A small network was shown many inputs. Here are its activations along a few directions, one row for each input.
Each table varies a few parts of the input and shows all the possible inputs, shuffled.
Descriptions start from the smaller parts, as in this example, which fits no table here: values(3) and (point or line(9) or (line(4) and ring(5))).
Shared parts are said once, and a part with two or three values counts as separate values.
In the rows, 128 means zero.

Other details of the inputs shift rows strongly along two fixed directions, in all tables alike. That doesn't count.

A family of inputs:
r1: [172  81 178 151 134 166 191 135 133 179 207 134  76]
r2: [ 62 124 145 156 194 102  61  91  43 122 142 121 120]
r3: [141 122 119  97  81  73 121 151 151 140 104 117  89]
r4: [156 152  82 118  70  81 127 162 184 101  83 129 125]
r5: [151 181 136  65  66 136 174 162 175 117  66  82 151]
r6: [ 43 126 138 165 224 193  94  86  42  94 147 135 176]
r7: [210  78 172 125 103 108 168  96 171 164 213 181  41]
r8: [141 157  75 115 122 145 131 156 170 119  73 125 170]
r9: [242  86 124 144 150 120 161 119 148 190 212 181  93]
r10: [ 85 122 105 163 209 142  53  74  29 130 174 143 185]
r11: [161 129  91 121  66  78 125 133 168 132 101 129 120]
r12: [157 158  53  99  93 106 143 179 173 134  79 129 162]
r13: [ 29 131 175 157 187 154  79  69  56 120 125 126 131]
r14: [ 81 129 100 102  81 158 162 157 127 146  84 102 173]
r15: [109 156  62 100  71 122 141 124 147 165  72 121 182]
r16: [ 81 117 177 172 219 140  87 122  79  93 154 113 135]
r17: [129 138  99 109  91 135 161 215 164 121  80  71 130]
r18: [ 99 131  95 107  64 116 164 168 130 164 100  78 140]
r19: [143 140  72 102  31 101 155 131 176 148  66 126 152]
r20: [112 119 111 168 191 113  61  46  67 112 154 163 160]
r21: [119 154  82 129 118 132 103 130 155  80  58 127 171]
r22: [ 38 119 122 162 195 152  88  67  19 129 169 134 182]
r23: [ 91 167  79 115 124 167 127 124 148 120  53 123 188]
r24: [105 130 100  99 105  78  90 110 136 111 101 126 127]
r25: [141 132 127 126  60 131 150 110 184 136  98 138 121]
r26: [ 45 127 163 145 185 149  65  25  82  93 146 159 140]
r27: [170 181 113  66  79  83 150 181 154 111  95  90 149]
r28: [ 85 158  85 119  56  97 109 101 146 122  62 116 161]
r29: [109 135 137  88  53 120 148 143 176 139  69 113 104]
r30: [196  91 183 130 140 150 161 108 184 122 184 177  49]
r31: [117 179 109  73  97  81 110 129 104 122  87  78 183]
r32: [111 130 141 104  79 133 168 196 174 131  62  78 130]
r33: [251  86 153 154 156 174 170 164 162 156 218 169  81]
r34: [147 128  86 106  64 136 156 152 141 177 120 121 154]
r35: [226 137 192 119 160 138 160 131 144 117 194 133  97]
r36: [ 61 112 152 161 196  99  70 101  45 125 156 105 151]
r37: [131 133 103 117  68 140 149 111 169 136  76 138 154]
r38: [ 97 154  83 107  91 155 142 116 152 154  68 126 186]
r39: [ 99 132 136 171 193 172  90  52  98  88 128 165 157]
r40: [215  91 194 145 158 131 148 141 169 123 196 165  26]
r41: [221  93 150 141 133 190 184 152 162 165 189 163  94]
r42: [220  75 187 154 156  99 173 183 147 154 225 144  51]
r43: [ 86 123 131 114  79  97 143 154 126 157  97  83 143]
r44: [215  92 157 132 147  96 140 130 168 118 210 182  45]
r45: [ 74 148 105 113 104 158 150 175 134 118  64  73 153]
r46: [ 90 153 106 111 113  87 110 184 125 108  72  98 116]
r47: [ 86 157 105 104 113  81  88 156 131  88  74 113 121]
r48: [137 146 117 148 127 126 105 121 162  82 101 136 128]
r49: [213  92 175 137 156 131 143 122 182 107 196 175  47]
r50: [109 139  95 106  77 167 145 144 141 158  90 115 176]
r51: [ 72 126 127 163 220 171  88 117  57  86 149 129 169]
r52: [ 80 140 155 184 201 165  71  40  93  76 140 162 141]
r53: [212  85 206 139 140 150 173 130 176 142 193 171  19]
r54: [ 64 137 163 165 216 143  68 109  71  84 127 122 116]
r55: [ 87 129  66 102 102 108 124 167  96 137  89  93 180]
r56: [ 79 122 116 163 223 139  85 117  37  96 178 143 163]
r57: [ 94 147  82 116 116 106 128 195 118 113  96  81 148]
r58: [ 89 140 148 121 121 145 134 153 136 119  74 105 105]
r59: [ 57 107 191 163 186 151 105  85  71 132 158 119 143]
r60: [ 55 124 161 158 174 122  85  75  52 136 148 129 115]
r61: [164 147  64 108  73  90 136 167 179 108  71 133 147]
r62: [ 54 127 161 154 178 115  64  44  57 116 157 147 117]
r63: [241 114 200 114 116 119 191 102 135 180 233 150  77]
r64: [159 146  61  97  78 118 141 205 157 135  94 114 159]
r65: [219 117 217 118 135 151 186  93 137 164 220 150  89]
r66: [213  69 151 148 141 115 176 160 124 184 228 130  62]
Description of these inputs: ring(6) and (point or ring(10)).
Changing only the ring(6) part turns r55 into r51. The same change can be made to r11. Which row results?
> r48
List by row number the other rows that have the ring(6) part in common with r52.
> r5, r6, r23, r30, r32, r39, r41, r45, r53, r58
Change only the ring(10) part in r42. List by row number the other rows that result.
> r4, r12, r44, r46, r47, r56, r57, r61, r64
A walk changes only the ring(6) part. It starts at r63 and steps to r65. List the rest of the walk in order.
> r5, r35, r27, r31

A family of inputs:
r67: [187 118 106 116 100 153 170 129 175 137 149 162 116]
r68: [ 52 134 129 123 152 108  90 136  78  98 126 106 134]
r69: [ 49 123 127 148 153 103  86 137  87 103 110  96 144]
r70: [157 132  89  87  73  88 128 142 154 148  98 120 133]
r71: [148 143 116  94  79  70 130 143 172 117 100 122 122]
r72: [ 75 143 139 127 174 163  93 134  99  95  99 110 158]
r73: [101 114 164 174 193 138 104 121 102 108 151 126  96]
r74: [ 67 128 100 158 157 144 106 133  76 143 121 108 180]
r75: [ 97 170 129 139 152 111  76  84 112  72  95 128 141]
r76: [136 122 101 118  69  76 126 149 178 121  90 124 115]
r77: [ 93 164  90 105 100 144 100 125 156  87  64 132 155]
r78: [ 89 157 126 125 162 116  70  87 117  82  89 137 135]
r79: [118 132 172 150 199 165 112 120 103 107 161 129 131]
r80: [135 121 141 161 174 156  98  84 127 101 143 176 119]
r81: [ 89 140  90 143 153 154 101  83 109 102 101 150 180]
r82: [171 118 187 141 174 127 148 143 135 128 180 132  69]
r83: [177 113 138 109 111 102 164 173 134 170 163 104 105]
r84: [188 106  99 144  94 124 157 134 166 172 148 157 123]
r85: [152 133  71 114  73 114 148 145 157 159  93 143 149]
r86: [181 116 134 142 106 110 142 134 193 124 124 150  72]
r87: [139 121  96 111  90 152 182 189 159 144  91 107 143]
r88: [130 111 121 175 177 164 112  71 117 117 162 167 150]
r89: [176 100 134 105 111 109 159 175 130 171 158 109  98]
r90: [167 155 116 111  80 132 138 143 184 102  84 128 136]
r91: [ 90 141 112 155 147 150  81  94 137  88  92 142 157]
r92: [151 141 105 110  79 100 137 149 189 113  68 136  96]
r93: [158 144  93  92  73  82 134 139 157 147 104 115 139]
r94: [ 53 153 130 128 164 133  91 132  92  87 101 106 126]
r95: [ 77 145 108 120 119 152 120 170 133 104  58 100 154]
r96: [121  88 222 135 114 127 156  71 124 164 184 144  65]
r97: [147 131 112  89  79  76 124 146 168 119  94 127 115]
r98: [145 128  77 104  66  87 131 143 153 148  89 125 130]
r99: [ 88 111 187 144 138 193 154  47 106 156 154 142 134]
r100: [168 108 124 116 115 166 189 173 152 148 157 129 112]
r101: [ 68 142 115  92 111  91 106 171 113 108  72  81 149]
r102: [186 120  97 117  91 127 159 134 156 166 158 163 116]
r103: [ 94 152 122 126 160 150  74  89 122  84  92 144 161]
r104: [115 130 139 148 186 143 122 119  70 151 176 127 158]
r105: [140 129 106  94 101 154 172 184 154 140  95 100 152]
r106: [ 99 112 133 139 171 127 105 119  61 139 182 122 121]
r107: [164  91 139 159 162 147 157 143  98 176 194 151 110]
r108: [120 136 178 159 193 133 108 116  87  96 160 120 103]
r109: [201 114 118 113 111 148 167 128 176 142 142 158 123]
r110: [168 113 147 118 117 162 167 181 165 132 148 131  86]
r111: [166 102 151 136 141 100 120 102 133 121 195 173  72]
r112: [164 107 183 139 179 135 137 142 125 127 174 137  65]
r113: [126 132 124 114 101 115 151 188 160 122  79 103  94]
r114: [134 123 119 124  89 149 157 197 181 127  82 100 123]
r115: [ 87 169  94 103 102 109  96 122 150  85  61 125 129]
r116: [184 112 106 108  86 100 145 131 152 156 160 148  93]
r117: [ 92 169 131 131 164 109  76  83 120  81  98 133 140]
r118: [ 82 144 121 133 149 111  95 126  58 121 128  86 165]
r119: [ 86 149 121 141 165 164 121 123  81 102 120 101 188]
r120: [139 136 124 150 174 130 105  73  94 142 174 163 159]
r121: [183 117 139 118 126 155 191 170 157 151 156 119 126]
r122: [ 98 132 137  97  36 147 180 116 149 194  86 107 144]
r123: [138 125 101 106  71  75 130 148 169 120  88 133 111]
r124: [160 139  80  96  78 115 143 144 158 157  97 135 155]
r125: [166 103 182 147 156 104 140 143 106 126 198 126  84]
r126: [199 116 143 141 157 152 156  94 151 136 187 171 124]
r127: [127 130 173 161 190 167 113 119  94  99 163 127 129]
r128: [ 76 133  86 111 104 103 116 165  97 140  81  84 156]
r129: [ 84 152 111 141 154 138 109 129  62 130 125 101 189]
r130: [ 65 142  98 131 154 147 108 132  66 137 131 115 173]
r131: [ 41 156 163 101  73 136 131  93 142 127  46  94 123]
r132: [125 106 120 167 162 111  86  74  95 135 170 151 128]
r133: [137  88 199 132 103 138 164  70 115 195 188 136  79]
r134: [ 70 132  84 121 100 104 111 166 106 139  79  73 163]
r135: [100 163  91 139 138 124  90  85  85 118 114 132 195]
r136: [185 112 165 146 141  91 122  98 129 115 190 159  88]
r137: [192 114 140 144 136 102 124  93 113 143 192 151 107]
r138: [150  83 169 151 160 108 139 146 110 137 189 142  71]
r139: [124 114 137 143 183 150 122 125  72 156 175 134 145]
r140: [ 75 152 122  98 113  85 113 167 117 108  84  78 152]
r141: [207 128 119 126 100 144 172 126 171 131 145 148 131]
r142: [105 105 134 173 187 176 129 117  95 126 161 129 151]
r143: [191 123 165 145 163 149 129  97 158 117 175 173 102]
r144: [101 134 170  98  50 168 170 117 180 150  70 110 116]
What is each input in this table made of?
> ring(6) and (point or (values(2) and line(6)))
Changing only the ring(6) part turns r123 into r81. The same change can be made to r101. Which row results?
> r105
Changing only the ring(6) part turns r92 into r98. The same change can be made to r115. Which row results?
> r116
List by row number the other rows that have the ring(6) part in common with r135.
> r74, r84, r85, r102, r104, r107, r120, r122, r124, r129, r130, r139
Change only the line(6) part in r119. List by row number the other rows that result.
> r87, r100, r105, r121, r142
Change only the values(2) part in r90. List by row number the other rows that result.
> r127
Change only the values(2) part in r72. List by row number the other rows that result.
> r103

A family of inputs:
r145: [158 122 107  92  61 100 176 233 166 164  93  82 103]
r146: [203  81 152 161 169 147 167 150 110 171 224 148 103]
r147: [157  89 195 150 170 143 153 132 100 170 206 132  73]
r148: [122 124 113  93  65 106 167 209 148 155  95  79 112]
r149: [245  93 128 121  89 115 175 127 197 162 180 184  71]
r150: [ 42 174  89 117 105  87  65 106 120  72  42 103 169]
r151: [132 130 141 161 176 100  79  90 114  89 149 151 111]
r152: [102 148 112 142 157 159 106  79  87 127 130 139 184]
r153: [ 78 112 153 167 192 180 119  92  66 134 164 129 159]
r154: [ 36 173  79 127 132 169  90  88  94 104  59 117 220]
r155: [ 94 176  37  86  72  96  94 140 159 102  21 114 190]
r156: [189  76 159 157 157 150 174 138 111 173 227 145 103]
r157: [107 140 128 143 174 138  82  48 104 109 140 166 154]
r158: [ 56 119 171 158 196 161 105 106  62 125 149 115 125]
r159: [227 102 121 129  95 141 188 142 160 173 189 163 102]
r160: [130 144 127  71  41 109 168 200 203 118  50  87  97]
r161: [106 169 105  95  58  90 115 139 176 103  33  96 142]
r162: [ 91 134 131 155 180 159  77  39 104 102 136 174 149]
r163: [112 138 101 160 196 153  85  80  65 116 161 155 177]
r164: [173 102 175 144 184 110 125 136 118 114 200 147  65]
r165: [212 106 164 129  82 118 171 138 215 132 137 156  52]
r166: [ 69 157  85  97  78 134 141 168 123 139  48  68 207]
r167: [162 122 123  79  52  83 174 204 195 128  97 101  79]
r168: [ 70 141 176 139 190 123  76  88  74  90 142 121 126]
What is each input in this table made of?
> line(4) and ring(6)
Changing only the line(4) part turns r153 into r166. The same change can be made to r162. Which row results?
> r157
Change only the line(4) part in r168. List by row number the other rows that result.
> r160, r164, r167
Change only the ring(6) part in r151. List by row number the other rows that result.
> r145, r146, r155, r163, r164
